These are the activations of a small neural network, seen along a few directions. Each row is one input.
Each table varies a few parts of the input and shows all the possible inputs, shuffled.
A made-up example of a description, with smaller parts first: one of 3 separate values, together with either a single point or one of 11 places around a ring or (one of 4 places along a line, together with one of 8 places around a ring).
Shared parts are said once, and a part with two or three values counts as separate values.
In the rows, zero is written as 128.

Table:
row 1: [105 170 124 172 238  99  42 164 160 146 108 158 129 107]
row 2: [ 91 143  32  67 111 134 123 149  69 189  93 170 117 110]
row 3: [174 189 170 208 164 114  56 103 173 131 130 184 172  85]
row 4: [130  70 203 134 103 208 165 102 150 147 122  44 217 142]
row 5: [ 88 137 135 114 104  83 147 213  90  38 120 117  33 165]
row 6: [131 145 104 185 236  66  52  92 170 140 123 147 112 100]
row 7: [133 178  62  81  73 164 126 158  83 186 107 192 161 120]
row 8: [132 106 126 119 117  70 171 158 105  39 160 126  12 167]
row 9: [151 113 165 133  69  78 177 121 125  37 186 148  34 148]
row 10: [130 172 164 128  66 112 152 224 104  35 135 139  77 175]
row 11: [141 146  85 111  30 153 129  92  87 176 114 202 157  96]
row 12: [129 210 142 193 184 109  32 157 169 135  98 160 177 107]
row 13: [123  45 134  95 194 166 179  92 145 155 127   8 159 150]
row 14: [124  48 169 116 133 167 174  49 164 151 142  22 181 130]
row 15: [121 111 172 103 142 209 159 157 143 151 102  21 224 157]
row 16: [140 130 195 157  27 112 158 168 111  32 152 163  71 160]
row 17: [168 156 146 190 198  82  69  60 190 140 162 175 133  81]
row 18: [136 103  68  93  68 133 145  61 108 191 158 207 116 101]
row 19: [116 107  20  80 113 114 135  87  84 188 120 172  96 111]
row 20: [ 97  81 146  82 192 187 166 153 130 155 100   6 180 148]
Q: The inputs of row 20 and row 2 match in every part but one. If row 15 is changed in the same way as row 20 into row 2, which row does it become?
A: row 7
Q: Describe the family of inputs behind these rows.
A: one of 4 separate values, together with one of 5 places around a ring
Q: Change only the choice among 4 separate values in row 16. List by row number the other rows that result.
A: row 3, row 4, row 11

Table:
row 21: [122 152 109 131  45 129 141 123  94 120 123 140 110 125]
row 22: [130 126 136 170 147  90  99 131 166  94 144 145  99 159]
row 23: [117 139 148 139 179  75 119 118 149  95 155 128  66 104]
row 24: [122  95 133 108 154 124 172  96 139 125 147  46 110 136]
row 25: [160 119 132 158 188  95 121 127 143  95 156 146  70 144]
row 26: [162 167 120  99  58 133 153 134  94 108 123 156 132 116]
row 27: [109 163 177 177 124 101  92 137 140  94 124 137 114 102]
row 28: [101 112 109  94  72  96 142 114 102 110 124 150  91 112]
row 29: [113 119 162 146  99 154 144 114 131 121 115  56 158 133]
row 30: [136 132 110 142  50 147 145 136 102 128 136 164 113 153]
row 31: [177 147 121 110  63 152 158 148 102 117 135 179 135 145]
row 32: [119 118 133 153 130 158  97 106 135 185 119 167 167 100]
row 33: [ 88 158  70  96 193 150  90 183 106 189  79 131 160 127]
row 34: [ 92 159  68  76 118 139 137 219  69 131  91 140 103 161]
row 35: [111 115 101 104 180 111 122  75 133 176 142 135 120  72]
row 36: [151  63 137 117 168 146 172 109 129 122 144  76 113 155]
row 37: [ 98 176 111 135 189 111  88 235 127 105  99 120 107 148]
row 38: [134  59 145 128 135 144 148 114 136 110 115  83 143 160]
row 39: [125 132 188 105 109 158 153 129 141 116 130  76 179 114]
row 40: [ 92  79 162 109 127 123 145 105 141 111 114  65 138 121]
row 41: [143  92  93 114  81 116 145 123  98 110 124 167  97 151]
row 42: [128 137 140 159 150  73  97 119 143  76 113 131  97 120]
row 43: [ 86 124 122  92 171 163 138 213 108 135  83  52 150 167]
row 44: [131 141 116 150 127 139  97  89 115 169  94 139 168  82]
row 45: [151 144 161 197 133 121  98 147 135  94 125 156 120 141]
row 46: [135 188 183 146 128 103 103 148 153  91 144 145 137 104]
row 47: [164 180 163 167 129 122 110 157 166 100 160 156 141 153]
row 48: [132  94 101  94 110 118 167 123 102 129 168 165  65 135]
row 49: [123 113  94 124 150 108 100  75 129 159  98 137 151  89]
row 50: [130 128  81  94  99  96 169 106  99 124 158 130  65 128]
row 51: [140 112 189 117 114 176 157 143 149 124 143 100 181 143]
row 52: [125 102  90 136 147 126 102  88 152 176 130 152 152 128]
row 53: [161 156 119 130 128 163 111 111 156 183 139 163 187 122]
row 54: [126  93 101 115 185 130 123  88 140 183 156 157 122 101]
row 55: [127  99 162 158 105 173 148 128 138 130 129  79 161 162]
row 56: [146 176 118 118 123 145 105  97 147 174 127 139 184  93]
Q: Describe the family of inputs behind these rows.
A: one of 4 separate values, together with either a single point or (one of 2 separate values, together with one of 4 places along a line)
Q: The inputs of row 54 and row 36 match in every part but the choice among 4 separate values. If row 52 is changed in the same way as row 54 into row 36, which row does it become?
A: row 38
Q: Change only the choice among 4 separate values in row 39. List by row number the other rows that result.
A: row 26, row 46, row 56
Q: Change only the choice among 2 separate values in row 49. List by row number the other rows that result.
A: row 52
Q: List by row number the other rows that have the choice among 4 separate values in common with row 21.
A: row 26, row 28, row 30, row 31, row 34, row 41, row 48, row 50

Table:
row 57: [148 128  84 126  92 103 123  56 117 158 146 192 109  89]
row 58: [149 150 147 181 173  82  86 113 164 104 150 165 102 115]
row 59: [137 161  81 113  96 132 112 125 104 166 122 197 135 107]
row 60: [135 169 138 171 182  91  77 152 153 108 130 162 110 121]
row 61: [119 134 139 105  73 126 166 195  93  70 130 127  82 167]
row 62: [122 115 129 102  90 117 172 179  98  75 144 129  65 169]
row 63: [132 150  74 114 102 113 113  99 105 163 124 188 119  95]
row 64: [134 168 145 178 168  78  77 125 153  98 127 153 107 104]
row 65: [120 185 136 170 175  86  68 159 142 102 109 150 115 110]
row 66: [101  92 140 102 178 201 140 145 141 183  94  32 215 147]
row 67: [119 166  65 105 110 122 105 133  94 167 106 185 126 101]
row 68: [127 106 140 113  72  99 176 133 104  63 151 122  58 149]
row 69: [ 99  94 146 107 165 188 139 121 141 173  89  22 213 130]
row 70: [127  60 157 118 164 185 157  77 162 175 130  38 200 135]
row 71: [125 194 145 171 167 104  67 182 143 105 108 159 130 122]
row 72: [123  80 166 120 148 194 151  96 155 171 114  35 218 133]
row 73: [109 129 121  95  96 125 164 210  89  79 127 127  71 175]
row 74: [113  78 148 108 173 194 148 114 151 179 110  34 209 141]
row 75: [157 138 153 187 168  77  91  91 171 101 162 168  97 111]
row 76: [131 118 147 113  66 118 175 160 103  67 148 130  74 161]
row 77: [146  97 157 124  56 108 184 118 116  62 170 134  65 154]
row 78: [148 131  77 117 108 118 123  87 116 169 147 201 113 106]
row 79: [138  59 176 131 138 185 160  54 168 166 136  40 209 126]
row 80: [113 172  62 102 112 125 101 148  89 169  97 184 130 104]
Q: The inputs of row 72 and row 74 match in every part but one. If row 76 is changed in the same way as row 72 into row 74, which row does it become?
A: row 62
Q: Describe the family of inputs behind these rows.
A: one of 4 separate values, together with one of 6 places along a line
Q: Change only the choice among 4 separate values in row 80. List by row number the other rows that result.
A: row 66, row 71, row 73
Q: A walk changes only the place on the line of 6. It starts at row 57 and steps to row 78. List the rest of the walk in order.
A: row 63, row 59, row 67, row 80

Table:
row 81: [145 157 124 168 126 107  82  82 143 147 125 177 145  86]
row 82: [122 125 159 149 164 145 116 164 143 118 116 102 147 148]
row 83: [140 163 146 153 183 120  94 145 160 127 133 135 145 124]
row 84: [118 157 100 124 177 110  96 127 134 151 113 129 134 103]
row 85: [150 142 142 182 175 100  81 103 167 129 145 169 125 113]
row 86: [115  82 131  98 136 138 170 102 120 128 126  58 125 130]
row 87: [131 100 160 111  93 156 169  99 123 121 125  70 156 124]
row 88: [121  90 116 100 109 166 158 121 126 159 133 106 153 152]
row 89: [140 150 149 144  92  82 139 179 115  45 158 175  43 157]
row 90: [128 137  96 153 170  90  83  84 140 152 126 164 115  92]
row 91: [115 109 149 121  91 152 147 114 131 128 117  83 162 134]
row 92: [139 157  96 116 152 141 107 131 132 176 129 165 155 114]
row 93: [ 99  90 120 108 134 134 147 117 128 135 118  70 131 140]
row 94: [121 119 109 111 133 167 130 151 114 167 112 132 158 139]
row 95: [122  95 166 138 140 144 144 135 155 111 138  77 142 160]
row 96: [134 177 128 138 134 127  95 124 136 145 113 142 165  97]
row 97: [150 137  92 145 144 122  94  89 139 177 141 200 136 103]
row 98: [100 120 113 119 158 135 119 146 116 142  97  96 137 128]
row 99: [136  81 128  89 111 170 180 107 118 153 141  94 147 141]
row 100: [138  86 177 127 142 147 166 120 147 104 146  64 136 149]
row 101: [134 167 129 129  43  90 141 159  91  62 136 182  63 131]
row 102: [116 139 141 133 115 153 118 143 119 136  96 108 167 122]
row 103: [141 147  96 105  62 103 153 167  86  92 152 205  54 149]
row 104: [118 146 102 113  87  72 142 161  89  68 136 169  32 137]
Q: Describe the family of inputs behind these rows.
A: one of 4 separate values, together with either a single point or one of 5 places along a line
Q: The inputs of row 85 and row 90 match in every part but the choice among 4 separate values. If row 95 is changed in the same way as row 85 into row 90, which row does it become?
A: row 93
Q: Change only the choice among 4 separate values in row 89. List by row number the other rows that result.
A: row 101, row 103, row 104
Q: List by row number the other rows that have the choice among 4 separate values in common with row 101.
A: row 81, row 87, row 91, row 96, row 102

Table:
row 105: [107  80 126  86 127 165 173 135 115 141 119  61 143 153]
row 106: [131 118 127 151 194 131  93  76 165 175 123 110 172 100]
row 107: [118 122  96  91  85 117 161 157  88 108 134 150  74 148]
row 108: [128 140 200 174 153  90 123 181 154  31 141  97  81 160]
row 109: [143 161  97 155 153  84  81  98 138 142 137 198 104  93]
row 110: [128  75 159 108  93 161 182  98 129 123 137  63 149 143]
row 111: [122 172  98 119 105 118 110 166 100 128 112 176 114 122]
row 112: [140 116 129 114  51 113 169 119 102  89 152 152  79 138]
row 113: [110 129 129 115 146 166 123 144 127 161  97  87 183 128]
row 114: [147 169 109 150 130 107  91 127 131 139 135 201 120 109]
row 115: [134 126 139 145 171 155 103 105 159 172 120 113 188 115]
Q: Describe the family of inputs behind these rows.
A: either a single point or (one of 2 separate values, together with one of 5 places along a line)
Q: A walk changes only the place on the line of 5. It starts at row 112 and steps to row 107. List the rest of the walk in order.
A: row 111, row 114, row 109

Table:
row 116: [113 168 146 152 105  94  92 136 139  89  99 123 137 116]
row 117: [106 147 125 168 148 100 102 137 103 106  94 111  90 103]
row 118: [112 112  73 103 123 104 123  99 118 155 136 167  97 115]
row 119: [116 104 106 141 175 121 113 167 127 136 138 166  86 154]
row 120: [114 157  71 103 113 117 122 123  91 155 110 146 112 101]
row 121: [109 104 165 131  82 110 168 135 109  55 132  79  83 151]
row 122: [163 127 153 169 145  92 117  90 147  94 148 138 103 113]
row 123: [122 106 146 102  98 148 177 188 110  88 145 114  88 192]
row 124: [136 160 146 145 117 139 113 168 158 128 161 170 138 155]
row 125: [174 128 132 143 163 127 129 143 146 123 165 173 113 151]
row 126: [113  66 151  93 106 174 185 129 131 125 126  32 155 156]
row 127: [148 166 138 122 138 136 112 188 118 113 110 164 146 133]
row 128: [125  86 130 104 201 141 132  95 142 165 121  90 157 109]
row 129: [104 103 127 167 158  86 102 114 129 107 120 131  76 116]
row 130: [125 159 167 171  99 104 102 115 160 100 143 136 128 117]
row 131: [109 136 136 116 133 156 111 124 152 157  95  82 210 130]
row 132: [119  94 112  89  45 136 189 129  83 115 134 120  94 147]
row 133: [127 130 127 104 191 156 132 119 115 164  95  70 172  94]
row 134: [142 157 107 106  88 131 120 124  91 137  97 171 147  94]
row 135: [130 151 114 130  66 134 123 104 132 153 147 178 139 117]
row 136: [168 119 100 128 112 123 138  80 120 147 151 181 114 113]
row 137: [143 163 116 114 180 129 122 185  98 125 117 145 109 118]
row 138: [120 128 157 134 128 165 122 102 174 167 139  94 201 131]
row 139: [135  99 130 137 157 147 127  80 180 167 150  91 177 148]
Q: Describe the family of inputs behind these rows.
A: one of 4 separate values, together with either a single point or one of 5 places around a ring
Q: The inputs of row 121 and row 126 match in every part but the choice among 4 separate values. If row 130 is changed in the same way as row 121 into row 126, which row does it become?
A: row 138
Q: List by row number the other rows that have the choice among 4 separate values in common with row 134.
A: row 118, row 120, row 132, row 135, row 136
Q: Change only the choice among 4 separate values in row 120. List by row number the other rows that result.
A: row 117, row 133, row 137
Q: Change only the place on the ring of 5 in row 119. List by row number the other rows that result.
A: row 124, row 125, row 127, row 137
